Here are a small network's activations along a few directions, averaged over the inputs that share one value of a field.
Values that are neighbours, or in one group, have similar rows; names and order tell nothing.
In the rows, 500 means zero.
Strong random noise was added to every row along 4 fixed directions; ignore it. To show where, here is one row again and again, with new noise each time:
[478 580 318 441 318 440 453 426 501 380 448 709 544 462]
[638 426 561 437 474 445 637 486 439 446 442 437 462 367]
[551 605 361 285 254 555 578 434 356 310 456 656 572 388]
[589 531 497 695 485 261 634 323 414 418 473 443 389 456]
[480 586 344 517 384 341 458 314 587 320 425 802 513 575]
[533 322 447 264 394 633 399 802 553 643 436 450 576 231]


Values of F:
f3: [502 403 506 582 648 490 339 842 627 722 408 338 362 398]
f9: [402 415 488 636 667 550 476 507 743 592 519 545 458 463]
f7: [576 296 575 410 640 429 452 587 787 601 334 608 568 438]
f23: [669 524 553 567 507 478 802 354 389 346 629 346 460 489]
f6: [609 178 756 162 692 513 479 700 641 604 434 464 583 483]
f19: [527 358 388 402 484 617 441 646 671 575 539 583 627 374]
f14: [531 399 647 403 537 700 707 586 477 509 522 473 400 323]
f1: [544 364 659 442 595 344 591 552 537 518 440 513 508 497]
f16: [630 393 553 473 595 328 558 430 690 396 503 612 490 636]
f25: [489 406 582 767 859 338 473 423 759 461 407 637 316 629]
f24: [472 512 585 398 476 541 618 484 201 486 510 502 521 421]
f30: [583 576 540 390 532 636 576 396 581 413 498 472 437 525]
f4: [405 567 382 525 445 585 431 509 466 532 367 691 610 638]
f29: [510 618 616 392 488 517 551 414 352 505 596 496 602 521]
f8: [278 589 422 583 356 628 358 587 322 727 620 432 526 482]
f27: [528 459 578 468 590 550 433 619 610 519 473 346 543 647]
f22: [463 630 446 623 497 250 363 293 556 429 558 643 593 692]
f20: [469 273 561 664 809 507 397 683 790 731 461 277 319 430]
f12: [644 294 712 431 641 479 740 446 628 363 459 650 451 505]
f15: [454 554 499 566 493 590 543 315 515 372 610 490 512 469]
f13: [506 581 518 553 635 444 414 515 646 495 571 403 438 564]
f10: [502 636 387 494 504 483 435 527 533 414 506 526 417 567]
f28: [411 629 343 588 467 491 270 558 530 526 451 533 523 642]
f26: [378 648 464 641 380 528 462 320 290 489 516 701 501 599]
f21: [724 458 634 319 483 498 696 383 400 344 587 385 535 508]
f18: [477 507 740 397 562 410 552 381 521 462 518 654 504 652]
f5: [443 689 535 539 400 524 594 226 242 428 613 454 499 687]
f2: [663 435 698 531 652 497 640 504 422 402 347 353 434 569]
f11: [475 436 602 471 509 582 480 482 549 524 484 372 518 662]
f17: [426 606 439 501 302 690 519 556 265 513 512 365 559 519]
A value of F combines one of 3 hidden first parts with one of 10 second parts; all combinations occur once.
- f21 and f30 share the first part; f21 and f16 share the second. Which value has the first part of f16 and the second part of f30? => f20
- f14 and f4 share the first part; f14 and f9 share the second. Which value has the first part of f9 and the second part of f4? => f17
- f2 and f3 share the first part; f2 and f28 share the second. Which value has the first part of f28 and the second part of f3? => f10
- f19 and f18 share the first part; f19 and f23 share the second. Which value has the first part of f23 and the second part of f18? => f29
